A small network was trained on made-up records. Each row is its average activation on records with the value named, seen along a few directions.
Values that are neighbours, or in one group, have similar rows; names and order tell nothing.
Random noise pushes rows far along 2 fixed directions. That doesn't count. These rows show it; they differ only by the noise:
[ 255 -141  209   59  -76 -208  384  -40  141 -312 -274 -255 -384 -843]
[ 155    8   52  194  -93  -44  330 -153  118 -343 -193   14 -393 -356]
[-203 -131 -113 -435  224   92 -117  238   39  198 -124 -536  -47 -364]
[-272  -60 -202 -394  230  183 -166  196   24  206  -79 -421  -36 -109]


Values of Tobu:
m3: [ 187   38 -131  170   57  -30   48  -27  -85  262   17  237  141  -10]
m7: [-113  -30 -296 -260  196   59 -249  -57    3  336    1  -52  245  170]
m10: [-283   80  -76 -192   99  159 -461  176 -121  377  262  386  388  830]
m9: [-503  188 -108  -98   85  295 -163   23 -162  204  177 -204  212  574]
m1: [ 274 -134  201  147 -168 -189   31  167  207  -52    3  235  -10  -99]
m5: [-141  -64   -2 -203   81   41  -50   11   -8  -13  -21 -448   -1 -150]
m6: [ 129    6 -106   31  -86 -106 -102   64  -41  291  -23  226  239   93]
m2: [ 121  -88  375 -166  -82 -216   70  119 -120 -236  122 -312  147 -376]
m4: [  94 -212  428 -158  -59 -286 -108  242  -75  111   81 -290  215 -403]
m8: [-222  -58 -237 -267  278  183 -247   80  -31  140   23 -273   10    1]
The values of Tobu form a ring.
Q: Going along Tobu from m7 by way of its neighbour m3, in what order are m10, m1, m6, m4 met?
A: m6, m1, m10, m4
Q: How many steps from neighbour to neighbour lead from m8 to m9, at the fewest?
A: 2

Values of Nes:
b6: [ 384 -172  -58   88  193  159  226 -310   58 -254  -69   -2 -331 -136]
b8: [  43  -61  455  192 -243 -457  394  169   34  -94  -11 -350  -45 -552]
b10: [-174  -92  173   28 -131  -91  -37  148 -146  192   26  -92  332  -83]
b2: [-187 -174 -121 -395   70 -291 -534  419   23  520  112   37  396  167]
b3: [  10 -238   -9 -609  341  159 -220  102   66  126  -25 -587  -88 -416]
b11: [ -25  -47  -32 -209  -30  146  262 -155   43 -323 -102  -49 -178    0]
b1: [ 170 -201  165 -335 -108 -277 -286  382  230  329  -81  201  179  -90]
b12: [ 150  -32 -284   14  200   75  -49  -12   23  134  -93  -29  -69 -155]
b9: [-318  133 -525 -312  282  391 -358  225   51  403    2 -282   65  332]
b7: [ 109  103  335  525 -316 -149  163  -74 -226  -33  -27  297   -3 -395]
b5: [-190 -293  193 -813  339  -24  -19  179  -33  198   92 -867  144 -492]
b4: [-361  122  -75 -263  140   87 -109  -25  -45  -92  145 -178  384  354]
b14: [ 236  117 -215  401    7    8  -32   -9   75   96 -136   93 -124 -320]
b13: [-255  140  129   92  -84   59 -105   36 -239  -75   72  -20   30  382]
The values of Nes form a line.
Q: Going along Nes from b1 by way of its neighbour b2, in what order are b6, b11, b9, b7 met?
A: b7, b11, b6, b9
Q: List every value one step from b4, in the order listed.
A: b5, b13
Q: List every value one step from b14, in the order listed.
A: b12
